Each row below holds a small network's activations on one input, seen along a few directions.
Each table varies a few parts of the input and shows all the possible inputs, shuffled.
Descriptions start from the smaller parts, as in this example, which fits no table here: one of 8 places around a ring, together with either a single point or one of 11 places along a line or (one of 3 separate values, together with one of 4 places along a line).
Shared parts are said once, and a part with two or three values counts as separate values.

Other details of the inputs vary at random and push rows far along two fixed directions, the same in every table; ignore that.

Table:
x1: [-64.9 -32.7   5.6 -23.9 -18.8  32.3  30.3 -14.2   1.9 -10.3  61.3 -45.8]
x2: [-21.1 -53.1  38.2  -3.3  13.6  54.0  36.8 -19.5 -47.0  34.0 -38.1  52.4]
x3: [ 17.0  23.8 -14.0  22.2 -17.7 -34.1 -42.8 -11.7  44.6 -27.6 -22.9 -37.5]
x4: [ 54.2  38.3  -4.5  -1.2  57.6   7.5  -0.7  -8.9 -48.9  13.6 -30.1  38.7]
x5: [ 36.6  34.3 -58.5 -20.7  63.0   6.4   3.0 -19.3 -64.1  18.9  11.6  35.9]
x6: [-53.0 -46.1  30.5   0.6 -53.2  14.2  14.7   3.0  28.1 -11.3  -5.4 -23.8]
x7: [ 17.1  29.0 -57.8 -36.0  68.4   0.1 -14.9 -34.2 -57.9  18.8   0.7  31.2]
x8: [ 14.4  28.2 -20.1  -2.4 -14.3 -44.9 -43.6  11.0  32.9 -33.4  -6.1 -27.2]
x9: [ 24.8  29.8 -28.6 -15.1  62.7   2.5 -24.7 -34.5 -14.6  70.9 -26.0  27.7]
x10: [ 17.8  33.5  -5.2  -0.6  -0.7 -24.9 -39.7  -4.0  32.3 -28.4  -6.1 -52.3]
x11: [ 38.7  38.7   0.1  32.1  -8.7 -31.5 -18.1  12.5  23.0 -34.9  11.4 -29.8]
x12: [ 39.2  42.1   2.9  24.0  -2.6 -28.2 -16.1  14.8  19.8 -35.5  17.1 -34.3]
x13: [ 32.6  45.4 -10.3  25.3   6.1 -34.1 -12.9   8.9  39.8  13.8  50.3 -31.7]
x14: [ 46.0  23.3 -34.0   5.5  30.2  -8.5 -15.5  -1.0 -35.7  16.3 -53.7  59.4]
x15: [ 37.8  35.5  -2.9  40.0 -13.8 -34.4 -19.4  10.1  27.3 -34.8   5.8 -24.8]
x16: [-53.3 -35.9  38.8 -22.6 -33.1  24.2  19.9  10.8  19.2 -13.5  11.9 -37.4]
x17: [-36.2 -38.8  53.6  -2.3 -25.6  29.2  28.6  11.5  15.4 -18.2  27.0 -32.9]
x18: [-23.7 -46.4  10.3 -16.4  -4.7  39.5  42.7  13.6 -51.7  32.5 -36.2  73.2]
x19: [-27.6 -45.2  27.3  -9.3  29.3  52.7  40.4 -22.3 -29.5  82.2   1.2  51.0]
x20: [ 47.7  13.5  -9.3  26.4  43.9   2.5 -21.9 -36.2 -26.2  17.7 -61.1  43.3]
x21: [ 29.5  24.1 -27.4 -27.1  45.3  -9.8 -29.2 -12.4 -37.4  16.2 -53.6  44.9]
x22: [-63.2 -38.2  10.4 -21.5 -37.3  -3.4  17.9  21.2  37.5  31.3  44.4 -11.7]
x23: [-52.7 -42.9  33.5  -7.0 -47.7  17.2  15.7   5.5  23.9 -11.5   0.2 -28.8]
x24: [ 14.0  25.2 -23.0   5.2 -19.9 -47.5 -44.7   8.4  37.3 -33.3 -11.6 -22.1]
x25: [ 33.5  23.8   3.8  35.7  -4.3 -26.7 -33.8  -7.8  35.7 -32.2  -2.5 -38.7]
x26: [ 49.5  23.2  -0.4   2.8  60.2  12.2 -18.4 -29.2 -38.5  17.2 -44.3  29.2]
x27: [-38.6 -36.2  23.1  -7.3 -51.2  10.4  32.3  42.2  11.7 -18.1  22.5  -8.3]
x28: [-40.4 -24.6  14.0  -1.7 -24.0  27.7  55.4   2.4 -10.9 -16.6  84.2 -28.0]
x29: [-56.6 -38.2  26.5 -31.9 -39.9   6.7  17.9  28.6  16.2 -19.1  17.4 -17.4]
x30: [-18.4 -47.6  25.4  16.8  -5.8  40.3  49.3  -6.2 -46.0  31.2 -40.8  76.1]
x31: [ 24.2  37.1 -20.6   8.8  26.7  -7.4 -17.8 -26.8   9.5 -30.6  64.6 -59.5]
x32: [ 30.1  27.6 -27.1  30.1 -27.1 -43.0 -28.7  22.5  36.1 -34.0  -6.2 -11.9]
x33: [-56.9 -50.6  15.3  -1.4 -65.1  -4.6  11.7  17.8  30.9 -17.3  -5.1   2.3]
x34: [ 31.8  40.1 -15.8  -1.2  -3.1 -31.7 -21.9  32.7  21.2 -35.3  16.2 -31.4]
x35: [-29.6 -40.1  -0.3 -22.5  11.4  34.9  48.0  10.3 -35.7  81.2   2.0  70.0]
Description of these inputs: one of 5 places around a ring, together with either one of 2 separate values or one of 5 places along a line.
The inputs of x35 and x19 match in every part but the place on the ring of 5. If x34 is changed in the same way as x35 into x19, which row does it become? -> x17
Change only the choice among 2 separate values in x19. List by row number the other rows that result. -> x31
Change only the place on the ring of 5 in x12. List by row number the other rows that result. -> x10, x21, x26, x27
Change only the place on the ring of 5 in x14. List by row number the other rows that result. -> x6, x15, x24, x25
Change only the choice among 2 separate values in x1. List by row number the other rows that result. -> x9

Table:
x36: [-13.2 -29.1  11.1   9.1 -12.0  24.9  27.0   0.7 -18.0  25.1 -35.6  41.1]
x37: [ -4.5  -1.4   4.8  -6.8  -0.5   8.5   1.7   1.6   2.7  16.0 -11.2  -1.8]
x38: [ 40.8  37.9 -20.8   4.8  26.1 -14.2 -28.3  -9.0  -1.2  12.3 -29.3   3.3]
x39: [ 10.3  -5.2  -2.5   5.4  10.2  15.2   8.2  -7.4 -23.0  28.4 -42.4  40.2]
x40: [ -1.5  23.9   1.9   3.4 -24.3 -25.2 -22.3  18.2  56.6 -23.8  28.7 -68.5]
x41: [ -3.0  -9.9  -4.2 -24.6  30.7  11.3  -5.2  -6.0 -19.6  37.2 -25.3  35.8]
x42: [ 42.7  27.5 -13.2  28.4   9.1 -17.8 -27.2  -6.2   2.9 -32.9 -22.7  -9.2]
x43: [  3.5  -6.3  19.0  17.9  -5.2   1.6   4.9  -6.3  -2.2  -2.5 -15.9  10.2]
x44: [  8.7  -4.3  -1.6  -0.8  13.6  16.7   6.8  -8.3 -23.8  31.1 -39.2  36.5]
x45: [-24.9 -30.1  -1.6  -8.3 -15.2  13.8  21.0   2.3 -25.7  10.2 -34.1  49.6]
x46: [-42.4 -47.6  45.7  22.2 -51.0  15.5  35.4  11.5  16.0 -13.6   7.0  -2.8]
x47: [-69.8 -41.5   0.4 -26.2 -31.3  18.2  35.1  -0.4   2.2   4.7  56.2 -21.5]
x48: [-34.0 -23.7  30.0  -6.4 -33.4   9.7   9.7  13.7  30.9 -36.4  32.8 -55.3]
x49: [ 18.5   8.4  -8.0  -2.7  26.7  21.1  29.8   6.7 -40.3  34.0   3.8  37.9]
x50: [ 34.4  37.4  -0.4   8.0  23.5 -21.3 -30.0 -13.1  10.2  -9.2  -7.7 -18.6]
x51: [ 28.4  29.4 -20.2  -2.8  18.7 -29.8 -40.0   1.0  19.6   1.5  -7.4  -8.5]
x52: [ 40.8  26.5 -25.8  11.6  21.1 -27.5 -34.7  -4.3   4.3   6.2 -30.6  22.0]
x53: [-30.5 -28.0   1.0 -26.8  -4.5  18.1  17.0   0.3 -28.3  18.3 -24.9  38.2]
x54: [-40.7 -22.8   8.9   1.4 -61.8 -15.0   7.8  26.0  35.9 -34.1  18.9 -26.3]
x55: [-36.6 -25.7   1.3 -39.0   6.3  21.4  15.9   0.2 -28.1  22.9 -19.2  30.0]
x56: [ -6.0  18.0 -11.6   4.5 -41.6 -41.2 -25.6  21.4  47.7 -45.0  20.7 -47.8]
x57: [  5.3 -11.6   9.3  12.7  -4.7  10.9   3.3  -3.4 -10.4 -16.9 -18.0   4.6]
x58: [  2.5  26.1  -5.6  11.4   7.5 -13.7 -10.9 -20.9  27.0 -14.6  57.7 -53.5]
x59: [-47.3 -19.9  10.7 -16.9 -49.4 -10.7   4.3  24.7  34.7 -26.7  28.1 -38.5]
x60: [-19.8 -36.7   9.6  -9.0  -3.3  17.5  14.7   1.8 -15.5  29.6 -24.1  45.0]
x61: [ 46.8  29.9 -15.0  11.4  30.1  -8.6 -28.3 -15.8 -14.8 -15.9 -30.0   2.2]
x62: [-31.8 -31.6  -9.0 -20.9  20.5  28.1  22.1 -19.7 -25.5  46.4  22.0  27.0]
x63: [-24.2 -28.0   0.9 -16.4  26.4  47.9  31.9 -32.6 -40.3  20.0  20.6  13.3]
x64: [-22.0 -21.5  33.9   5.5 -21.4   8.7  14.5   1.1  10.5  -5.7   6.7 -10.9]
x65: [-47.6 -49.2  39.5  -9.2 -35.8  30.9  30.4  10.1   6.8 -18.7  17.9 -23.1]
x66: [ -8.6 -13.8  17.3   4.7 -11.9  22.2  36.6  19.3 -13.0 -20.0  45.4 -10.3]
x67: [ 37.1  28.6 -24.4  -0.6  28.6 -24.7 -37.7  -5.7   3.0  11.4 -24.3  14.4]
x68: [ -1.2   6.9 -15.7 -13.9   1.3  -2.9  20.9  19.3 -21.6  -0.1  26.4  14.9]
x69: [ 14.5  14.4   4.2  11.9 -12.3 -14.8 -20.8   3.8  25.5 -41.6  11.4 -46.2]
x70: [ 44.7  35.3  -5.3  16.9  29.5 -17.8 -27.0 -18.5  -6.6  -1.4 -27.8   7.8]
x71: [ 19.8   7.8   8.2   3.2  34.1  20.1  29.3  -3.6 -45.4  22.5   9.0  39.6]
x72: [ 49.2  39.8 -31.5   3.5  37.7 -22.3 -13.5   9.7 -13.3  12.1  15.3  19.2]
x73: [ 36.1  25.0 -23.1  21.6   3.4 -35.3 -34.2   3.5  21.7  -8.6 -20.0   7.1]
x74: [ -5.4  26.1 -18.0   9.9 -14.7 -19.5 -12.4  -2.6  47.6 -14.8  66.2 -74.5]
x75: [ 31.2  39.0  -0.4   1.7  29.4 -19.5 -30.2 -13.4  11.0  -7.3  -4.8 -22.5]
What is each input in this table made of? -> one of 5 places along a line, together with either one of 2 separate values or one of 6 places along a line
The inputs of x51 and x50 match in every part but the place on the line of 5. If x73 is changed in the same way as x51 into x50, which row does it become? -> x46
The inputs of x40 and x75 match in every part but the place on the line of 5. If x74 is changed in the same way as x40 into x75, which row does it become? -> x58
Which other rows agree with x66 in the place on the line of 5? List them by row number. -> x42, x48, x57, x61, x63, x65, x69
Change only the place on the line of 6 in x54. List by row number the other rows that result. -> x45, x53, x55, x56, x59
Change only the choice among 2 separate values in x74. List by row number the other rows that result. -> x49

Table:
x76: [ 38.1  49.0 -26.6   4.8  17.5 -45.4 -67.6 -17.2  36.7 -16.9 -28.7 -33.9]
x77: [ 25.0  -5.0   5.1  10.4  16.9  15.7  16.9   2.0 -45.0  17.9 -50.8  65.9]
x78: [-54.2 -31.9   3.3 -21.6 -39.1   5.5  32.3  28.4  13.4   5.8  49.1  -9.2]
x79: [ 13.7  22.9  13.2  47.1 -68.5 -53.8 -19.5  44.0  80.6 -71.4  43.9 -74.5]
x80: [-29.2 -41.2  36.2  19.5 -57.7   9.2  35.7  34.6  13.3 -24.7   8.3   3.2]
x81: [-53.2 -33.5   3.4 -19.9 -38.2   6.0  31.3  28.8  16.4   9.8  50.0  -9.1]
x82: [ 57.9  62.3 -17.9  20.9  41.4 -24.0 -37.3 -24.5  11.8 -22.6  23.4 -46.5]
x83: [ 39.4  49.0 -26.0   3.4  18.1 -43.3 -67.7 -14.8  36.6 -17.2 -29.9 -35.5]
x84: [ 59.2  62.3 -17.4  19.4  42.0 -22.0 -37.3 -22.1  11.7 -22.9  22.2 -48.2]
x85: [-39.5 -36.0  38.2   1.9 -22.2  33.2  37.7  -1.7   2.9 -15.6  46.5 -33.1]
x86: [-59.8 -47.3  31.6 -14.7 -46.1  12.5   8.7   5.5  28.7  -7.4  -6.0 -22.3]
x87: [ 14.2  -1.8   3.9  -4.2  51.1  40.0  18.8 -36.4 -54.3  27.9 -12.3  30.6]
x88: [ 14.4   0.1   7.2  -7.3  52.3  39.7  19.2 -34.1 -55.3  26.9 -12.7  29.7]
x89: [ -5.2 -15.6  -3.4 -22.9  28.0  17.6 -12.2 -26.6 -30.9  29.9 -64.1  43.8]
x90: [ -0.2   0.4 -30.2 -27.1  35.5   9.9  11.6  -5.8 -42.4  50.1  -7.4  57.0]
x91: [ 42.7  63.1 -57.4  -2.3  22.4 -50.3 -42.7   5.8  19.2  -6.9  24.8 -21.4]
x92: [-28.4 -40.6  38.4  20.7 -56.6  10.4  35.7  34.6  16.8 -17.9   8.9   1.5]
x93: [-29.7 -40.8  34.9  22.2 -58.8   9.9  36.4  32.1  14.9 -21.1   8.2   2.3]
x94: [ -5.6 -15.2  -4.8 -20.2  27.0  18.5 -11.5 -29.1 -29.1  33.4 -64.3  43.0]
x95: [  0.4  -0.3 -31.7 -29.9  34.9  10.8  11.5  -3.6 -46.1  43.1  -9.0  57.0]
What is each input in this table made of? -> one of 4 separate values, together with one of 5 places around a ring
Change only the choice among 4 separate values in x79. List by row number the other rows that result. -> x76, x82, x90
A walk changes only the place on the ring of 5. It starts at x83 and steps to x76. List the rest of the walk in order. -> x94, x89, x86

Table:
x96: [ 18.6  -8.0   6.8   7.3  23.2  22.5  16.3  -9.6 -44.5  17.2 -39.9  53.1]
x97: [ 17.8  11.3  -5.3  -3.7  32.5   7.3 -11.6 -23.0 -18.9  13.9 -24.1  13.1]
x98: [ 26.1  10.3  -6.2   7.9  17.3  -1.7  -6.6  -4.3 -18.8   9.3 -34.3  31.7]
x99: [ 34.1  26.9  -4.6   7.8  33.1  -0.9 -18.1 -21.2 -11.6  -5.7 -12.1  -6.6]
x100: [ -8.2   4.9  10.2  21.5 -55.6 -34.8 -14.7  30.9  63.1 -45.3  29.6 -56.6]
x101: [  7.4  -7.7   5.8  -8.2  37.2  29.3   8.6 -26.9 -41.7  26.7 -32.0  35.6]
x102: [ 25.4  29.3 -28.3  -5.7  29.0 -13.6 -16.1  -5.9  -8.8  12.0   3.6   7.5]
x103: [-69.0 -55.7  12.3 -31.0 -33.6  24.0  38.9  16.8  -3.4  22.7  22.5  16.4]
x104: [ 34.3  51.1 -37.1  -2.0  17.7 -44.8 -60.5 -11.5  31.7 -16.6 -10.7 -35.7]
x105: [-31.3 -36.8  33.0  12.5 -44.7  12.5  29.2  20.4  13.3 -15.7  11.3  -5.7]
x106: [ 52.7  62.0 -33.6  13.8  25.9 -37.2 -35.6  -2.3  15.2 -19.7  24.0 -32.5]
x107: [-17.5   5.2  10.6  10.3 -40.4 -25.4 -18.8  11.4  62.1 -40.4  39.4 -74.4]
x108: [  5.6  -3.4 -11.6 -14.7  36.0  22.2  17.0 -13.0 -45.1  37.5 -11.8  46.9]
x109: [-61.6 -60.7  25.7 -16.4 -48.9  20.7  33.7  23.5   3.6  12.2 -11.8  24.0]
x110: [-34.4 -28.5  22.2   0.6 -28.8  20.2  38.3  14.8   3.7  -8.2  46.0 -16.9]
The inputs of x100 and x107 match in every part but one. If x105 is changed in the same way as x100 into x107, which row does it become? -> x101
What is each input in this table made of? -> one of 3 separate values, together with either a single point or one of 4 places along a line
Change only the place on the line of 4 in x108. List by row number the other rows that result. -> x102, x106, x110
Change only the choice among 3 separate values in x99. List by row number the other rows that result. -> x96, x110
